A small network was shown many inputs. Here are its activations along a few directions, one row for each input.
In each table, some parts of the input vary, and every possible input appears once, in random order.
A made-up example of a description, with smaller parts first: one of 4 places along a line, together with either a single point or one of 9 places around a ring or (one of 3 separate values, together with one of 8 places around a ring).
Shared parts are said once, and a part with two or three values counts as separate values.
In the rows, zero is written as 128.

Other details of the inputs shift rows strongly along two fixed directions, in all tables alike. That doesn't count.

Table:
row 1: [ 79 117 144 131 121 134 143 109 128 121  99 142]
row 2: [ 76 142 136 121 120 143 144 108 124 109 109 158]
row 3: [181 154 149  98  93 112 141  94  80  96  77  56]
row 4: [ 71 108 143 158 141 157 165  73 134 146 153 238]
row 5: [134  95  80 138 157 112  84 211 170 156 152  99]
row 6: [101 158 164 120 111 133 142  93 119 108 122 136]
row 7: [175  90  79 136 176 116  83 193 157 163 158  99]
row 8: [176 176 139  94  97 118 131  94  81  85  92  59]
row 9: [172 145 142  78 114 121 130  90  72  83  50  65]
row 10: [129 142 142 141 118 127 144  90 126 132 140 124]
row 11: [184 168 145  85  83 121 147  92  71  78  75  77]
row 12: [ 75 131 145 179 129 147 167  77 145 155 184 216]
row 13: [ 68 118 138 164 154 155 156  80 143 150 164 228]
row 14: [ 30 128 144 157 135 152 154  89 150 135 151 205]
row 15: [ 82 131 140 118 110 144 149 109 121 106 100 165]
row 16: [172  94  95 137 140 115  92 226 164 160 166 120]
row 17: [166 111  96 136 145 114  89 217 163 156 166 109]
row 18: [174 103  77 135 171 119  83 191 147 158 166 104]
row 19: [158 148 161  90  94 113 128 116  94  92  66  62]
row 20: [157 101 102 143 151 108  87 207 172 168 171  98]
Description of these inputs: one of 4 separate values, together with one of 5 places along a line.
Changing only the place on the line of 5 turns row 10 into row 3. The same change can be made to row 7. Which row results? -> row 9
Change only the choice among 4 separate values in row 6. List by row number the other rows that result. -> row 8, row 14, row 18

Table:
row 21: [147 138 108 153 123 116 109 173 154 161 180 117]
row 22: [118 146 161 132 114 123 136  95 115 135 129 104]
row 23: [148 118 112  90 128 124 101 186 141 115 101 110]
row 24: [ 77  98 124 160 154 135 113 154 170 158 164 151]
row 25: [102 121 121 138 131 135 111 176 154 136 154 144]
row 26: [105 100  90 134 160 131 105 163 157 147 148 124]
row 27: [154  95  99 101 150 117  87 190 154 133 104  83]
row 28: [149 112  98 145 160 137 114 162 132 153 165 166]
row 29: [ 93 149 135 121 117 132 133 103 127 101  96 104]
row 30: [152 111 125 148 140 114 119 128 135 150 169 115]
row 31: [190 132 122  87 137 116 112 117  96 102  61  77]
row 32: [ 89 122 128 160 140 118 132 139 162 151 165 132]
row 33: [105 154 157 128 108 124 138 131 125 116 130 129]
row 34: [134 118 121 120 127 126  91 197 147 124 130 111]
row 35: [138 132 147 111 122 103 115 150 141 117  98  76]
row 36: [ 37  85 129 188 115 146 160 142 171 163 159 209]
row 37: [175 122  95 147 130 113 115 164 154 149 190 121]
row 38: [115 148 169 136 108 128 140 118 125 134 144 145]
row 39: [123 136  94 121 139 131 120 132 123 123 129 154]
row 40: [188 117 118 125 140 127 111 163 121 138 147 117]
row 41: [125 139 157 110 138 139 148  60  80  99  79 136]
row 42: [169 100  82  99 119 117 118 173  99 118  81  88]
row 43: [149 112  89 143 170 131 117 135 130 149 142 127]
row 44: [142 127 109 156 134 109 108 150 153 161 165  95]
row 45: [112 111 145 160 142 148 157 106 156 160 171 213]
row 46: [116 158 127 104 105 135 125 141 126  98 107 104]
row 47: [132 163 148 122 112 141 155  36  90  95  97 115]
row 48: [ 69 112 148 168 142 125 136 129 162 159 169 158]
row 49: [181 123 121 123  97 129 149 114  90 119  96 103]
row 50: [121 134 171 123 123 141 163  42 111 112  98 151]
row 51: [174 133 141 113  70 114 157  98  90 101  91  91]
row 52: [148  99  92 108 156 121  84 189 134 132 120  77]
row 53: [154 110 100 154 157 131 123 131 144 159 168 122]
row 54: [138 104 104 118 154 128 102 175 125 134 135 150]
row 55: [161 155 127 119 119 139 146 102 106 112 131 125]
row 56: [ 56  84 132 166 173 145 140 102 146 163 158 222]
row 57: [ 58 158 166 147 111 130 162  63 131 112 120 149]
row 58: [159 134 111 135 129 109 106 158 138 153 147  66]
row 59: [ 95 139 145 102 132 137 143  58  83  95  78 137]
row 60: [153 115 118 136 135 105  95 220 155 146 159 102]
row 61: [128 137 155 119 120 108 119 138 120 111 102  80]
row 62: [103 173 162 130  95 136 157  87 118 125 138 140]
row 63: [155  99 101 101 159 116 102 159 136 136  98 106]
row 64: [120 148 166 134 106 136 158  75 110 118 152 159]
row 65: [165 114  84 105 153 125  91 192 118 130 133 115]
row 66: [173 134 146 106 127 126 128  94  90 107  94  87]
row 67: [112 155 167 115 100 119 140 124 135 106 102 126]
row 68: [ 76  76 105 155 123 140 142 156 152 150 139 180]
row 69: [ 82  93 132 152 149 133 117 158 182 156 142 154]
row 70: [179 109 108 136 154 125 110 142 122 148 147  95]
row 71: [129 168 134 122 100 113 126 141 122 104 117  97]
row 72: [182 129 141 111 118 108 116 116 103 113 113  71]
row 73: [ 97 130 156  93 122 136 132  91  99  88  69 114]
row 74: [179 143 145 107 105 114 127 123 125 116 121 109]
row 75: [ 88  98  91 153 157 133 109 151 166 155 158 150]
row 76: [137 123  84 116 147 130 113 161 129 131 139 142]
row 77: [141 107 114 137 115 139 157 110  97 129  99 151]
row 78: [141 134 139 116 136 141 135 107  99 112 111 159]
row 79: [187 145 126 107 120 131 125 128  95 110 122  99]
row 80: [119 162 128  76 103 138 135 109  97  73  78 103]
row 81: [ 36 128 148 154 132 148 154  83 153 131 139 175]
row 82: [148 108  91 111 142 128  89 206 142 132 142 111]
row 83: [140 113 113 159 142 119 126 124 151 157 182 126]
row 84: [ 62 131 128 142 146 146 153  58 119 127 117 186]
row 85: [169 116 104 103 129 112  81 225 162 127 115  80]
row 86: [102 149 115 106 113 141 129 120 124 100 112 139]
row 87: [133 100 116 170 105 112 135 173 151 176 165 135]
row 88: [112 134 148 132  80 113 158 135 115 111  96 110]
row 89: [158 122 110 149 133 113 120 122 138 142 161 103]
row 90: [ 66 105 105 163 171 143 139 102 147 160 158 200]
row 91: [167 150 126 120 109 122 132 120 119 114 146 105]
row 92: [123 155 183 120  97 133 160  60  97 100 124 157]
row 93: [115 122 108 154 156 141 137  89 129 143 138 163]
row 94: [158 148 132  63 108 127 108 150  88  72  61  76]
row 95: [100 121 149 121 131 131 116 134 133 119 103 109]
row 96: [103 168 144 125 117 155 168  46  94  99 104 182]
row 97: [136 131 154 126 121 112 126 122 141 145 122 101]
row 98: [108 149 126 134 136 151 157  81 110 122 133 186]
row 99: [ 91 162 180 138  97 137 160  76 113 124 141 161]
row 100: [153 140 159 112 114 113 118 124 108 126 110  71]
row 101: [101 101 121 163 171 146 138 100 132 159 158 187]
row 102: [142 138 140 112 133 140 143 103 115 116 101 165]
row 103: [155 146 128  70 119 127 122 128 100  92  63 112]
row 104: [133 172 142 105  97 115 134 135 115  97 111  86]
row 105: [144 115  96 171 149 139 127 145 160 167 199 172]
row 106: [191 112 121 123 131 102 104 149 142 143 131  80]
row 107: [ 71 167 149 122  97 147 151  92 125  93 107 149]
row 108: [102 123 156 157 121 132 141 135 170 170 175 181]
Changing only one part turns row 67 into row 74. The same change can be made to row 61. Which row results? -> row 72
Changing only one part turns row 78 into row 40. The same change can be made to row 41. Which row results? -> row 66
Describe the family of inputs behind these rows. -> one of 8 places around a ring, together with either a single point or (one of 2 separate values, together with one of 5 places along a line)
Change only the place on the line of 5 in row 89. List by row number the other rows that result. -> row 30, row 72, row 83, row 106
Change only the choice among 2 separate values in row 64. List by row number the other rows that result. -> row 30
Start at row 86 and move only the place on the line of 5, one step at a time. The first step leads to row 80. Which rows follow, in order? -> row 82, row 94, row 23
Which other rows agree with row 34 in the place on the ring of 8? List them by row number. -> row 24, row 25, row 29, row 36, row 46, row 69, row 81, row 85, row 95, row 107

Table:
row 109: [151 164 140  90 108 128 135  91  82  82  77  85]
row 110: [105 118 128 132 132 129 129 132 139 130 124 142]
row 111: [129 130 125 130 132 135 134 122 127 129 135 144]
row 112: [126 134 128 128 132 131 126 118 125 125 132 129]
row 113: [126 125 129 130 132 127 128 115 124 129 126 126]
row 114: [157 115 109 134 137 112 105 171 143 146 141  96]
row 115: [123 114 128 141 138 135 136 119 133 141 136 153]
row 116: [132 134 130 127 121 133 132 121 124 124 130 139]
row 117: [115 130 137 139 121 128 138 123 131 134 137 137]
row 118: [134 121 133 131 125 131 133 120 125 130 123 136]
row 119: [110 131 129 123 128 132 126 132 133 119 121 135]
row 120: [229 118  83  91 140  98  69 208 117 122 103  14]
row 121: [125 131 131 127 135 130 126 118 128 128 132 134]
row 122: [118 119 140 141 128 129 135 127 135 139 137 139]
row 123: [141 116  98 124 138 124 103 180 140 136 133 108]
row 124: [132 125 128 128 130 130 137 116 122 129 123 136]
row 125: [122 128 125 134 134 130 134 114 122 129 132 138]
row 126: [124 136 137 131 120 129 131 128 128 127 135 131]
row 127: [158 107 106 132 145 117 102 168 146 148 143  97]
row 128: [143 149 150 100  99 123 142  99  94  94  85  99]
row 129: [160 113 109 130 137 117 105 180 144 145 152 116]
row 130: [100 121 129 130 135 135 128 134 138 134 133 155]
row 131: [120 134 131 131 129 131 129 118 133 129 138 131]
row 132: [109 126 124 126 131 134 124 138 132 127 127 140]
row 133: [107 124 125 129 129 129 129 133 137 126 124 137]
row 134: [128 128 128 129 139 131 127 121 126 129 134 141]
row 135: [120 123 131 139 122 128 138 127 133 135 142 144]
row 136: [144 105 105 124 141 122 102 178 140 140 126 107]
row 137: [121 130 127 134 136 134 131 116 125 129 138 145]
row 138: [120 134 134 138 127 128 129 127 137 133 141 134]
row 139: [124 128 129 136 121 130 135 130 131 131 142 139]
row 140: [143 161 150  91 109 125 133  94  97  91  84  88]
row 141: [142 165 156  94 104 123 135  97  97  90  82  90]
row 142: [133 130 132 127 126 131 130 124 127 129 130 143]
row 143: [156 119 100 131 140 118 104 170 144 143 149  97]
row 144: [127 121 125 134 137 128 130 120 125 133 131 136]
row 145: [120 121 122 141 134 134 139 120 133 140 142 154]
row 146: [118 131 132 140 126 124 133 124 137 136 138 131]
row 147: [115 124 140 139 123 127 137 122 132 136 136 139]
row 148: [122 136 136 134 119 129 134 126 128 128 134 129]
row 149: [123 124 128 135 138 135 134 122 134 138 142 157]
row 150: [123 131 127 130 130 128 131 113 124 127 128 127]
row 151: [112 119 132 125 130 130 128 130 133 123 114 131]
row 152: [120 113 136 142 128 130 136 127 137 140 142 149]
row 153: [129 126 125 135 123 130 135 123 129 133 134 142]
row 154: [123 128 141 134 126 126 133 118 131 130 125 125]
row 155: [139 167 150 100 100 124 138  95  96  90  85  87]
row 156: [120 131 140 134 126 128 131 129 134 134 139 140]
row 157: [121 117 128 142 129 131 136 121 134 141 139 155]
row 158: [118 114 129 142 142 133 132 116 131 139 138 149]
row 159: [121 151 141  96 106 130 137 104  97  91  76 104]
row 160: [103 119 128 130 130 133 131 129 131 130 121 143]
row 161: [103 128 127 130 128 133 131 129 136 123 126 142]
row 162: [130 131 122 131 130 134 135 121 125 128 132 138]
row 163: [128 132 134 129 119 129 132 128 128 126 136 137]
row 164: [115 129 130 136 129 129 134 114 134 134 137 133]
row 165: [159 112 104 128 141 114 103 167 141 145 141  93]
row 166: [111 126 130 122 132 130 124 136 137 124 123 138]
row 167: [132 132 126 130 120 132 134 122 125 126 130 137]
row 168: [116 131 127 137 133 133 131 114 130 131 139 139]
Changing only one part turns row 110 into row 166. The same change can be made to row 165. Which row results? -> row 140
Describe the family of inputs behind these rows. -> one of 6 places along a line, together with either one of 2 separate values or one of 8 places around a ring
Which other rows agree with row 155 in the place on the line of 6? List them by row number. -> row 109, row 123, row 139, row 143, row 148, row 161, row 162, row 167, row 168
Change only the place on the line of 6 in row 157. List by row number the other rows that result. -> row 116, row 118, row 142, row 153, row 167
Change only the choice among 2 separate values in row 130. List by row number the other rows that result. -> row 166
Start at row 118 and move only the place on the ring of 8, one step at a time. The first step leads to row 115. Which rows follow, in order? -> row 158, row 120, row 127, row 154, row 122, row 152
Start at row 111 and move only the place on the ring of 8, one step at a time. The first step leads to row 137. Which rows follow, in order? -> row 112, row 131, row 138, row 126, row 163, row 116

Table:
row 169: [147 136 120 132 115 119 126 165 147 140 160 127]
row 170: [118 118 121 170 157 132 130 116 149 173 191 158]
row 171: [159  97 113 131 131 129 123 161 126 144 124 136]
row 172: [146 113 101 103 145 121  93 185 136 125 105  89]
row 173: [149 101 118 140 147 111 110 145 136 154 143  94]
row 174: [136 106 108 159 142 140 133 142 141 155 181 187]
row 175: [ 87 161 140 110 117 143 147  78 106  91 101 141]
row 176: [ 67 141 147 117 114 142 152  80 111  99  82 141]
row 177: [137 107 106 160 158 141 131 124 147 160 179 179]
row 178: [ 48 134 168 128 129 149 152  77 126 114 105 194]
row 179: [170 145 122 133 133 111 108 159 135 138 149  74]
row 180: [ 39 145 164 141 133 159 160  62 136 120 144 221]
row 181: [157 123 131 124 106 107 103 173 144 131 122  67]
row 182: [114  79 115 168 161 137 137 128 157 172 162 191]
row 183: [150 166 135  58 102 118 121 113  73  56  22  41]
row 184: [ 57 161 216 130  90 139 186   9  99  89  87 146]
row 185: [163 120 124 110 107 110 115 183 138 129 115  82]
row 186: [106  80 117 174 167 126 133 116 158 176 169 180]
row 187: [175 112 115 113 112 115 114 187 119 128 110  99]
row 188: [ 87 158 135 114 114 143 146  82 108  96 105 135]
row 189: [168 115  95 144 158 124 109 137 136 158 166 122]
row 190: [161 184 138  51 101 126 118 107  71  52  45  51]
row 191: [169 149 117 128 111 106 106 169 140 133 145  78]
row 192: [163 121 106 136 123 122 118 176 132 140 162 138]
Describe the family of inputs behind these rows. -> one of 2 separate values, together with either one of 4 places along a line or one of 8 places around a ring
Changing only the choice among 2 separate values turns row 189 into row 186. The same change can be made to row 192. Which row results? -> row 187
Change only the choice among 2 separate values in row 169. List by row number the other rows that result. -> row 185
Change only the choice among 2 separate values in row 174. List by row number the other rows that result. -> row 171
